A small network was trained on made-up records. Each row is its average activation on records with the value named, seen along a few directions.
Values that are neighbours, or in one group, have similar rows; names and order tell nothing.
(in the rows, 500 means zero)
Random noise pushes rows far along 3 fixed directions. That doesn't count. These rows show it; they differ only by the noise:
[537 379 602 576 728 686 153 542 762 492 501 589 533 425 565 500 458 654]
[449 450 490 513 572 575 210 588 488 495 667 467 522 472 623 569 539 443]
[501 494 562 564 721 592 273 428 628 545 529 507 478 459 493 527 454 574]
[457 569 491 533 636 505 354 419 457 559 605 420 461 496 491 572 488 445]
[632 693 488 612 659 450 646 310 578 562 315 400 488 533 276 589 366 511]


Values of B:
b2: [657 603 561 553 486 471 820 278 650 441 278 491 514 479 349 554 406 568]
b13: [483 399 430 410 244 432 627 618 437 385 458 487 592 547 605 564 567 496]
b3: [541 565 442 456 366 501 723 533 577 395 333 506 575 581 534 505 542 536]
b14: [468 523 478 520 565 439 585 404 402 563 468 523 413 515 304 361 470 489]
b6: [441 573 455 445 366 439 600 550 563 349 482 538 513 605 556 553 499 533]
b4: [359 382 466 519 501 571 112 653 403 531 840 508 550 429 747 547 646 412]
b7: [475 502 466 406 333 425 747 582 390 529 407 484 568 585 426 500 466 488]
b10: [543 413 511 563 524 582 255 538 545 497 472 614 493 433 586 405 482 521]
b1: [380 377 652 385 597 538 467 436 555 582 576 587 414 477 536 432 512 676]
b8: [503 543 485 527 352 506 536 537 375 461 652 438 533 492 577 542 571 305]
b5: [454 512 584 489 509 472 474 391 515 575 721 571 481 479 589 486 586 468]
b9: [392 329 537 487 585 570 377 556 551 582 469 509 482 415 469 355 485 593]
b11: [445 450 533 447 491 454 377 508 317 513 695 566 285 378 523 370 511 414]
b12: [562 529 423 443 491 473 658 610 391 500 321 444 504 589 465 448 534 519]
B is arranged as a ring.
Going along B from b13 by way of its neighbour b1, in what order are b14, b4, b9, b12 met?
Answer: b12, b9, b14, b4
List every value one step from b5, in the order listed.
Answer: b2, b8

Values of U:
u3: [353 671 580 436 502 275 908  73 435 520 418 349 341 549 350 680 425 569]
u5: [677 429 460 615 504 554 611 711 634 426 181 505 542 486 314 432 410 601]
u4: [664 765 541 649 740 520 683 183 665 537 278 452 397 484 228 479 359 523]
u8: [349 385 422 369 348 471 462 648 234 581 564 451 465 497 557 416 563 464]
u2: [377 500 466 487 589 439 313 404 342 608 739 488 430 486 479 412 526 354]
u9: [600 651 417 588 433 379 617 412 390 598 515 519 509 489 343 484 421 382]
u10: [775 832 435 623 395 343 960 357 553 441 336 442 567 538 323 644 422 318]
u11: [444 522 504 531 623 434 388 317 363 668 712 491 470 462 403 455 490 400]
u6: [403 864 463 584 682 318 644  77 391 647 656 416 324 516 331 526 483 333]
u1: [267 499 686 412 868 650 445 207 538 686 395 485 271 517 442 375 498 852]
u7: [420 494 554 311 503 448 586 413 443 491 448 423 469 674 610 604 528 643]
U is arranged as a line.
Going along U from u3 by way of its neighbour u7, in what order are u4, u9, u11, u6 met?
Answer: u11, u9, u4, u6
List every value one step from u8, in the order listed.
Answer: u5, u1
